[151 120 161 101  91] : k853
[210 127 127 107  76] : k351
[151 120 149 102 140] : k996
[151 120 161 101 137] : k447
diff k996: [152 120 149 102 140] -> 1, [151]
diff k853: [151 120 161 102  91] -> 4, [101]
diff k447: [151 120 162 101 137] -> 3, [161]
diff k996: [150 120 149 102 140] -> 1, [151]
diff k996: [151 119 149 102 140] -> 2, [120]
diff k351: [210 126 127 107  76] -> 2, [127]

[189 150 154 131 107 128 134] : k721
[155 100 154 157 103 153 150] : k422
[117 236  77  69 185  40  72] : k471
[ 40  71  90 138 148 143 141] : k973
diff k471: [116 236  77  69 185  40  72] -> 1, [117]
diff k422: [155 100 154 157 103 152 150] -> 6, [153]

[127 114 111  96] = k200
[196  65 131 186] = k544
[116  21 139 163] = k342
[155  47 191 142] = k992
[ 99 152 169 180] = k216
[188 153 209 121] = k156
[101  91  32 187] = k707
[ 26  43  38 133] = k831
diff k707: [101  91  33 187] -> 3, [32]
diff k831: [ 26  43  37 133] -> 3, [38]

[123 139  98 107 212]  k924
[141 198 128 121 148]  k596
[141 212 105 110 179]  k365
[136 214 147 104 172]  k835
[ 67 166 234 135  86]  k252
[117 132 114 132 212]  k759
[ 52  83 159 119 174]  k388
diff k365: [141 212 105 110 178] -> 5, [179]
diff k388: [ 52  83 160 119 174] -> 3, [159]
diff k252: [ 67 165 234 135  86] -> 2, [166]
diff k252: [ 66 166 234 135  86] -> 1, [67]
diff k596: [141 197 128 121 148] -> 2, [198]

[103 145 113  90] : k395
[100  84 200  58] : k431
[112  70 102  67] : k353
[112  70 102 108] : k372
[213  84 201 116] : k29
[ 75 132 195 211] : k220
diff k29: [213  84 200 116] -> 3, [201]
diff k353: [112  70 101  67] -> 3, [102]
diff k353: [112  71 102  67] -> 2, [70]

[124  91 128 124 121 110  74 125 141 184  72 121 152 117  67  93 110 144
 137 137 127 152  98 122 115 153 130  89 121 128 112 127 127 135 148 168] = k944
[167 161 147  98  95 166 110 120 128 117 142 127 117 128 110 154 127 132
 146  69 171 153  92 110 158 136 128 117 155 135 157 210 122 135 132  97] = k69
[101 110 168 114 137 121 180  82  96 123 163 130  85 141 160 147 147 102
  81 110 153 125 142 146 147 126 103 177  96 139 123 161 155 116 118 126] = k558
[156 114  77 140 103 153 138 151 163 148 167 174 138 114 142 121 131 123
 101 118 147 155  89  78 100 165 142 126 157 120 143 136 129 188 120  81] = k515
diff k515: [156 114  77 140 103 153 138 151 163 148 167 174 138 114 142 121 131 123
 101 118 146 155  89  78 100 165 142 126 157 120 143 136 129 188 120  81] -> 21, [147]
diff k515: [156 114  77 140 103 153 138 151 163 148 167 174 138 114 142 121 131 123
 101 118 147 155  89  78 100 165 142 126 157 120 143 136 129 188 119  81] -> 35, [120]
diff k69: [167 161 147  98  95 166 110 120 128 117 142 127 117 128 110 154 127 132
 146  69 171 152  92 110 158 136 128 117 155 135 157 210 122 135 132  97] -> 22, [153]
diff k558: [101 110 168 114 137 121 180  82  96 123 163 130  85 141 160 147 147 102
  81 110 153 125 142 146 147 126 103 177  95 139 123 161 155 116 118 126] -> 29, [96]

[ 96 124 153 226 153  88  73 101 166  33 183] -> k499
[ 86 181 142 130  28  73  60  58 231 156  21] -> k789
[111 101 206 137 107 183 216  71 227 141 208] -> k21
[176 152 230 232 217 216  60  89  49 100 128] -> k504
[ 82  94 218 220 225  76  42 191  21  76 144] -> k400
[198 207 145 203 157 228  67  52 226 155  56] -> k327
diff k400: [ 82  94 218 221 225  76  42 191  21  76 144] -> 4, [220]
diff k327: [198 207 145 204 157 228  67  52 226 155  56] -> 4, [203]

[159 186  74 142 123] : k343
[136 152  86 147 148] : k930
[174 174  58  43  81] : k28
[150 169  67 153 137] : k567
diff k28: [174 175  58  43  81] -> 2, [174]
diff k28: [175 174  58  43  81] -> 1, [174]
diff k28: [174 174  58  42  81] -> 4, [43]
diff k343: [158 186  74 142 123] -> 1, [159]
diff k567: [150 169  66 153 137] -> 3, [67]
diff k930: [136 152  86 147 149] -> 5, [148]
diff k930: [136 152  86 146 148] -> 4, [147]

[173 144 112 161 186 172 112 174 127 161]  k728
[ 83 112 100 141 123 118 165 106 173  72]  k324
[154 147 123 153 161 184 133  77 188 136]  k888
[110 138 158 136  85  85 180  44 151 146]  k40
[173 136 197  79 132 134 144  53 154 132]  k150
[166  98 103 166 127 123 151 136 185 143]  k859
[173 136 197  79 132 134  48 141 125  70]  k237
[ 97 140 211  62 177 162  38  57  45 172]  k340
diff k237: [173 136 197  79 132 134  48 141 126  70] -> 9, [125]
diff k859: [166  98 103 166 127 123 150 136 185 143] -> 7, [151]
diff k324: [ 82 112 100 141 123 118 165 106 173  72] -> 1, [83]
diff k40: [110 139 158 136  85  85 180  44 151 146] -> 2, [138]
diff k324: [ 83 112 100 142 123 118 165 106 173  72] -> 4, [141]
diff k150: [173 136 196  79 132 134 144  53 154 132] -> 3, [197]
diff k859: [166  98 103 166 127 123 151 136 185 144] -> 10, [143]

[ 67 125 134 152 213 146 117]  k714
[ 57 102 113 113  95  31  99]  k912
[ 67 125 134 152 210 146 117]  k349
diff k349: [ 67 125 134 152 210 146 118] -> 7, [117]
diff k714: [ 67 125 134 152 214 146 117] -> 5, [213]
diff k349: [ 67 125 134 152 210 147 117] -> 6, [146]

[111 109 100 147] -> k197
[ 92  47  85 113] -> k664
[111 103 100 147] -> k57
[125 125 133 141] -> k84
[159 168 184 110] -> k277
[ 78 103 141 121] -> k509
[ 69 180 212 152] -> k487
[132 128 158 120] -> k412
[201 220 101 161] -> k143
[ 92 143 113 148] -> k253
diff k487: [ 69 179 212 152] -> 2, [180]
diff k143: [201 220 100 161] -> 3, [101]
diff k412: [132 127 158 120] -> 2, [128]
diff k664: [ 93  47  85 113] -> 1, [92]

[155 114 186 115 149 154 133 162 132  87 154 160  86 147  84 115 189 146
 123  69 163 148  94 197  66 106] -> k588
[179 136 122 133  95  95  68 154 141 148 204 143 151  76  92 138 154  66
 117 178  98 124  87 136 129  93] -> k770
[155 114 186 115 149 154 133 162 132  87 154 160  86 147  84 115 189 146
 123  69 163 148  94 197  66 153] -> k513
[130  98 105 191 224 145 108 155 110 169 168 110  64 137 119 156 164 201
 151 102 151 143  79 159  94  92] -> k711
diff k588: [155 114 186 115 149 154 133 162 132  87 154 160  86 147  84 115 189 146
 123  69 162 148  94 197  66 106] -> 21, [163]
diff k770: [179 136 122 134  95  95  68 154 141 148 204 143 151  76  92 138 154  66
 117 178  98 124  87 136 129  93] -> 4, [133]
diff k711: [130  98 105 191 224 145 108 155 110 169 168 110  64 136 119 156 164 201
 151 102 151 143  79 159  94  92] -> 14, [137]
diff k513: [155 114 186 115 149 154 133 162 132  86 154 160  86 147  84 115 189 146
 123  69 163 148  94 197  66 153] -> 10, [87]
diff k711: [130  98 105 191 224 145 108 155 110 169 167 110  64 137 119 156 164 201
 151 102 151 143  79 159  94  92] -> 11, [168]
diff k513: [155 114 186 115 149 154 132 162 132  87 154 160  86 147  84 115 189 146
 123  69 163 148  94 197  66 153] -> 7, [133]

[158  75  96  62  74 118 121 114 128 133 133  99 120  95 184 120 142 103
 174] = k537
[123 121 109 129 143 116 120 136 179 153 100 100 161 144 136 151 140 138
 138] = k511
[108 155 150 178 176 137 153 153 139 116 118 131 159 151  78 151 103 153
  96] = k551
[141 129 143 108  96 140 112 109  53 105 163 159  80 101 137 112 122 107
 128] = k927
[168 111 199 106 112 164 154 103  48  79 175 201  55  49 110  91  66 113
  88] = k11
[126 139 117 118  99 130 109 115  78 126 143 139 100 127 142 124 150 105
 144] = k339
[130  90 106 115 107 133 156 153 182 120 115  88 169 130 137 120 104 149
 154] = k783
[102 126  70 113  54 149  83 138 103 101 150  90 136 155 157 117 159 123
 190] = k566
[155  94 148 104 126 131 167 127 127 118 130 130 123  92 134 106  97 125
 119] = k359
[168 111 199 106 112 164 154 103  48  79 175 201  55  49 142 112 111 103
 109] = k746
[149 109 173 131 170 129 179 142 162 119 107 137 141 101 102 114  74 144
  91] = k581
[143 134 132 119 153  98  80 105 104 160 112 141 114 120 147 145 158 109
 118] = k849
diff k783: [130  90 106 115 107 133 156 153 182 120 115  88 169 130 137 120 104 150
 154] -> 18, [149]
diff k566: [102 126  70 113  54 149  83 138 103 101 150  90 136 155 157 118 159 123
 190] -> 16, [117]
diff k849: [143 134 132 119 153  98  80 105 104 160 112 141 114 120 146 145 158 109
 118] -> 15, [147]
diff k511: [123 121 109 129 143 116 120 136 179 153 100 100 161 144 136 151 140 139
 138] -> 18, [138]
diff k566: [102 126  70 113  54 149  83 138 103 101 150  90 136 155 157 117 158 123
 190] -> 17, [159]
diff k511: [123 121 109 129 143 116 120 136 179 153  99 100 161 144 136 151 140 138
 138] -> 11, [100]
diff k339: [126 139 117 118  99 130 109 115  79 126 143 139 100 127 142 124 150 105
 144] -> 9, [78]

[169 122 124  91 173 130 161 106 149  77 141 174  84 124 149 166 114 125
 198 113 199 112 182 138  98 137 102 127  93 168 183  93 204 124 101 128
 124 138 155  81 163 168 141 108 142 105 198 145 148 120  89 102  73 112
 183 133  58 105  82 136 109 120 117] -> k51
[128 144  94  96 159 137 152  75 158 109 141 140  33 133 173 126  93 122
 167 105 185 131 201 114 137 109 119 203 129 136 149  86 177 148  85  93
 141 149 109  69 116 149 151 114 139 133 136 153 169 137  80 128  73  86
 119 118 105  68  87 149  66  96  94] -> k113
[ 60 155  82 114 132 140 131  65 139 155 133 110  52 133 198  94  87 138
 138  97 136 149 164 126 147  90 130 226 177  99 101 131  99 158 103  75
 154 134  79  95  83 127 152 143 119 142  77 152 153 144 114 159 109 104
  77 121 162  93 109 137  69  93 106] -> k179
[170 116 143  93 171 126 153 121 140  80 136 186 118 122 146 177 128 131
 202 113 184 103 156 157  81 148 102  93  90 171 184 114 189 112 124 140
 121 126 175 100 181 166 132 111 134  95 213 136 130 110 111  98  91 131
 207 151  54 142  89 124 141 131 127] -> k419
[158 115 161  99 165 122 140 131 132  95 131 191 146 125 145 175 144 138
 196 112 159  95 126 171  74 157 110  74  97 164 173 139 163 101 151 147
 124 114 188 122 189 153 120 117 123  93 212 125 113 101 139 102 115 147
 216 170  64 180 101 113 173 139 130] -> k531
[139 121 175 108 153 120 121 136 130 121 126 187 162 132 145 164 160 139
 180 111 128  90 100 176  82 162 127  75 111 149 153 159 131  96 175 147
 129 104 194 142 189 134 106 123 111  99 195 114 102  94 167 110 141 154
 209 186  85 210 118 107 196 142 123] -> k794
diff k794: [139 121 175 108 153 120 121 136 130 121 126 187 162 132 145 164 160 139
 180 111 128  90 100 176  82 162 127  75 111 149 153 159 131  96 175 147
 129 104 194 142 189 134 106 122 111  99 195 114 102  94 167 110 141 154
 209 186  85 210 118 107 196 142 123] -> 44, [123]
diff k179: [ 60 155  82 114 132 140 131  65 139 155 133 110  52 133 198  94  87 138
 138  97 136 149 164 126 147  90 130 226 176  99 101 131  99 158 103  75
 154 134  79  95  83 127 152 143 119 142  77 152 153 144 114 159 109 104
  77 121 162  93 109 137  69  93 106] -> 29, [177]
diff k51: [169 122 123  91 173 130 161 106 149  77 141 174  84 124 149 166 114 125
 198 113 199 112 182 138  98 137 102 127  93 168 183  93 204 124 101 128
 124 138 155  81 163 168 141 108 142 105 198 145 148 120  89 102  73 112
 183 133  58 105  82 136 109 120 117] -> 3, [124]
diff k794: [139 121 175 108 153 120 120 136 130 121 126 187 162 132 145 164 160 139
 180 111 128  90 100 176  82 162 127  75 111 149 153 159 131  96 175 147
 129 104 194 142 189 134 106 123 111  99 195 114 102  94 167 110 141 154
 209 186  85 210 118 107 196 142 123] -> 7, [121]
diff k51: [169 122 124  91 173 130 161 106 149  77 141 174  84 124 149 166 114 125
 198 113 199 112 182 138  98 137 102 127  93 168 183  94 204 124 101 128
 124 138 155  81 163 168 141 108 142 105 198 145 148 120  89 102  73 112
 183 133  58 105  82 136 109 120 117] -> 32, [93]

[100  95 116 140] -> k971
[ 87  96 132  70] -> k644
[208  96 132  70] -> k459
diff k971: [ 99  95 116 140] -> 1, [100]
diff k971: [100  95 116 141] -> 4, [140]
diff k644: [ 87  96 133  70] -> 3, [132]
diff k459: [208  97 132  70] -> 2, [96]
diff k971: [100  94 116 140] -> 2, [95]
diff k459: [208  96 133  70] -> 3, [132]

[ 97 116 112  89 131 127  73 118 111 135  90 144  86 122 110 124 168 136
 120 137 111 123 118 122 132 115 120 159 128 114 144 149 132 142  83 134
 125]  k20
[106  97 131 115 130  58 115 147 183 110 177  83 160 121 184 126  50 142
 174  81 128 106 109 168 132 174 134  74 200 126 115 174 164 156 146 166
 146]  k114
[125 103 111 150 110 114 176 100 179 191 131  95 159  94 140 127 159  89
 145 148 143 165 132 138  87 126 205 102  99 189 107  78 138 141 128 149
 168]  k326
[ 98 125 143 145 115 105 166 126 143 101 147 138 120 176 110 153 126 129
 133 148 153  96 118 181 165 125 119 192 123 109 163 157 123 198 142 114
 148]  k107
[ 96 144 160 126 183 156 130 163 149 105 171 106 151 153 139 126 134 153
 117 106 213 122 128 146 122 148 151  90 118 118 110 133 128 130 148  71
 126]  k306
[117 144 105 142 106 103 113 140 121 117 141 109 144 141 133 128 142  77
 129 135 149 142 136 144 129 121 131 116 115 105 102 130 120 134 172 117
 136]  k127
diff k20: [ 97 116 112  89 131 127  73 118 111 135  90 144  86 122 110 124 168 136
 120 137 111 123 118 122 132 115 120 159 128 114 144 149 132 143  83 134
 125] -> 34, [142]
diff k107: [ 98 125 143 145 115 105 166 126 143 101 146 138 120 176 110 153 126 129
 133 148 153  96 118 181 165 125 119 192 123 109 163 157 123 198 142 114
 148] -> 11, [147]

[ 78 188 171 127 122  89 182  75 140 129 156 141 180 153] : k222
[ 88 102  53 161  67 169  67  90 179 116 162 185 173 174] : k536
[ 78 171 149 127  86 161 115 146  85 133  86 183  98 101] : k933
[131 162 129 151 135 103 147 139 177  90  53 149 192 152] : k280
[ 90  58 172 138 146 152 189 167 137  70 131 150 173 129] : k951
[ 67 150  80 108 106 164 163 168 156 159  78  82 141  90] : k495
[104 130 197 147  57  75  54 182 163 139 154  75 117 183] : k56
[136  98 122  78  98  86 184 135 205 149 141 178  87  85] : k524
diff k280: [131 161 129 151 135 103 147 139 177  90  53 149 192 152] -> 2, [162]
diff k524: [136  98 122  78  98  86 184 136 205 149 141 178  87  85] -> 8, [135]
diff k495: [ 67 150  80 108 106 164 163 168 156 159  78  81 141  90] -> 12, [82]
diff k951: [ 90  58 172 138 147 152 189 167 137  70 131 150 173 129] -> 5, [146]
diff k56: [104 130 197 147  57  75  54 183 163 139 154  75 117 183] -> 8, [182]
diff k933: [ 78 171 149 126  86 161 115 146  85 133  86 183  98 101] -> 4, [127]
diff k495: [ 67 150  80 108 106 164 163 168 156 159  78  82 142  90] -> 13, [141]

[ 67 100 164 133] = k740
[182  96 122 123] = k168
[167 159  91 182] = k458
[ 69 116 136 133] = k900
[189 104  80 133] = k523
[167 162  61 198] = k230
[167 162  61 125] = k218
[177 109  51 125] = k500
[137 148  53 220] = k918
diff k900: [ 69 115 136 133] -> 2, [116]
diff k500: [176 109  51 125] -> 1, [177]

